Here are a small network's activations along a few directions, averaged over the inputs that share one value of a field.
Related values have similar rows: they may be neighbours, one step apart, or belong to one group.
(in the rows, 500 means zero)
Strong random noise was added to every row along 2 fixed directions; ignore it. To show where, here is one row again and again, with new noise each time:
[328,711,479,570,377,237,578,801,526,817,526,540,474,774,520,626]
[456,470,481,387,442,620,604,542,638,467,400,390,517,296,590,595]
[686,370,536,378,354,596,534,489,689,361,477,367,594,349,612,567]
[16,756,391,495,552,462,705,761,499,820,339,506,369,455,517,655]


K, 17 values:
k4: [696,387,598,410,624,308,357,412,649,619,706,565,417,689,444,369]
k3: [803,246,630,387,388,648,266,333,594,141,371,467,577,326,657,576]
k12: [431,437,417,538,364,412,536,693,253,607,565,296,372,632,417,347]
k9: [349,787,634,655,443,308,567,612,330,642,509,794,513,649,597,555]
k1: [721,736,637,712,381,216,409,611,332,742,765,730,534,815,459,501]
k2: [363,421,442,559,592,600,588,526,504,419,281,445,408,174,620,591]
k6: [607,586,542,527,544,618,492,379,622,557,573,645,504,565,395,282]
k8: [799,233,418,484,521,444,273,453,518,206,567,552,648,591,497,617]
k10: [546,503,383,464,312,398,555,564,406,597,568,383,411,666,543,512]
k16: [148,509,352,489,831,879,497,311,351,227,281,346,479,322,442,602]
k11: [516,625,554,561,545,212,486,555,478,897,615,702,474,894,178,364]
k13: [519,372,523,454,529,694,630,453,541,473,335,334,498,184,642,552]
k17: [622,354,440,381,312,486,493,588,495,290,662,331,415,485,476,245]
k7: [85,447,441,325,753,703,535,337,627,497,358,557,424,171,400,309]
k14: [643,390,680,638,364,453,429,426,500,336,557,555,567,455,628,635]
k5: [864,488,609,493,502,713,500,281,467,472,663,582,720,437,471,409]
k15: [649,568,406,625,608,359,345,350,538,226,540,411,701,776,414,554]
The values of K form a star with 3 arms.
Which values are neighbours of k9? Give them in the order they are listed. -> k1, k14
Which values are neighbours of k8? Give them in the order they are listed. -> k3, k16
Which values are neighbours of k17? Give them in the order they are listed. -> k12
Which values are neighbours of k7? Give them in the order they are listed. -> k4, k11
Which values are neighbours of k13? Give them in the order they are listed. -> k2, k10
